A small network was shown many inputs. Here are its activations along a few directions, one row for each input.
In each table, some parts of the input vary, and every possible input appears once, in random order.
A made-up example of a description, with smaller parts first: values(3) and (point or line(11) or (line(6) and ring(8))).
Shared parts are said once, and a part with two or three values counts as separate values.

Other details of the inputs shift rows strongly along two fixed directions, in all tables alike. That doesn't count.

Table:
row 1: [-13  14   5   3  22 -10  12 -35  56  22  -3]
row 2: [-16 -10  32 -19  -7  32  11  16 -10  24  -6]
row 3: [-15 -14  45 -14  -8  41  19   6 -36  14  -1]
row 4: [  4   1  36  14   5  33  22   1 -23   2 -20]
row 5: [-19 -16  61  -8  -7  57  35  -6 -40  13  -5]
row 6: [-32   1   0 -24   7  -6  -6  -3  54  35   4]
row 7: [  5  -1  57  12   3  44  32  -6 -40   1 -11]
row 8: [  9 -11  49   2   2  38  32 -13 -52 -10   7]
row 9: [-28   3  -3 -26  16  -8   0 -23  49  24  14]
row 10: [ 50  -1 -30  36 -22 -17 -19  33 -73 -54  -4]
row 11: [ -6  12 -60  -5   0 -50 -36  13  54   6  -9]
row 12: [ 30  -4 -27  19 -23  -7 -19  35 -51 -34 -13]
row 13: [-31   1  -2 -12  10  -9   4 -29  52  22   3]
row 14: [-29   4  -1 -17  17 -11   7 -33  50  16  11]
row 15: [ -1   8 -38   9  12 -42 -14 -19  47  -2   1]
row 16: [-10  18   4  -3  26 -12  17 -39  55  18   3]
row 17: [  1 -11  33 -18  -6  35  10  10 -29   6  18]
row 18: [ 66   4 -69  44 -26 -40 -41  52 -68 -66 -14]
row 19: [ 12  11 -83   4  -3 -72 -50  10  44 -18  10]
row 20: [ 23  -9  -9   1 -20   2 -17  31 -41 -19  14]
Description of these inputs: line(4) and line(5).
The inputs of row 16 and row 14 match in every part but the line(5) part. If row 7 is changed in the same way as row 16 into row 14, which row does it become?
> row 5
Which other rows does row 1 become when the line(5) part takes its other values? List them by row number.
> row 13, row 15, row 19, row 20
Which other rows does row 11 become when the line(5) part takes its other values? List them by row number.
> row 2, row 4, row 12, row 18

Table:
row 21: [ 21   8 -59  16  -4 -56 -34   7  19 -25   7]
row 22: [-61  -9 -37 -62  -8 -20 -43  29  88  61   8]
row 23: [-17 -14  53   0  -6  52  34 -10 -46   5 -14]
row 24: [-13  15  -8 -11  20 -19  -1 -22  61  18  13]
row 25: [ 58   7 -41  32 -16 -24 -25  42 -53 -48  -8]
row 26: [-5 -2 30  3  1 22 15 -5 -4 13 -4]
row 27: [-13  -7  36   7  -3  37  21  -2 -22  10 -23]
row 28: [  0  11  -3   3   9  -3  -2   0  24  14 -15]
row 29: [ 40   5 -51  34 -17 -39 -31  32 -27 -41  -9]
row 30: [-17  16 -22   5  14 -22  -7  -6  57  19 -30]
row 31: [ 41   5 -34  15  -8 -32 -21  19 -35 -47  23]
row 32: [ -5  10  -7   5   9  -7  -4   1  28  15 -23]
row 33: [ 34 -12  11  17 -18  12   3  20 -72 -36  11]
row 34: [ 0  4 32 -9 11 28 22 -8  1 16 -3]
row 35: [-18 -14  30  -9  -5  31  23 -14 -31   4  -3]
row 36: [ 45   5 -42  30 -15 -33 -27  31 -31 -43   7]
row 37: [-15 -11  22 -12   1  17  16 -18 -11   7   6]
row 38: [-28   5 -21 -21  18 -27  -7 -36  72  23  14]
row 39: [ -8 -18  58 -16  -1  51  31 -16 -43   5  18]
row 40: [-13 -15  61  -2  -5  51  35  -9 -43   9  -4]
row 41: [-26   8  -9 -25  24 -20   0 -34  66  22  29]
What do these inputs look like to the network?
> point or (line(4) and line(5))
Which other rows does row 28 become when the line(5) part takes its other values? List them by row number.
> row 25, row 30, row 32, row 34
Which other rows does row 36 become when the line(4) part takes its other values? List them by row number.
> row 25, row 33, row 39
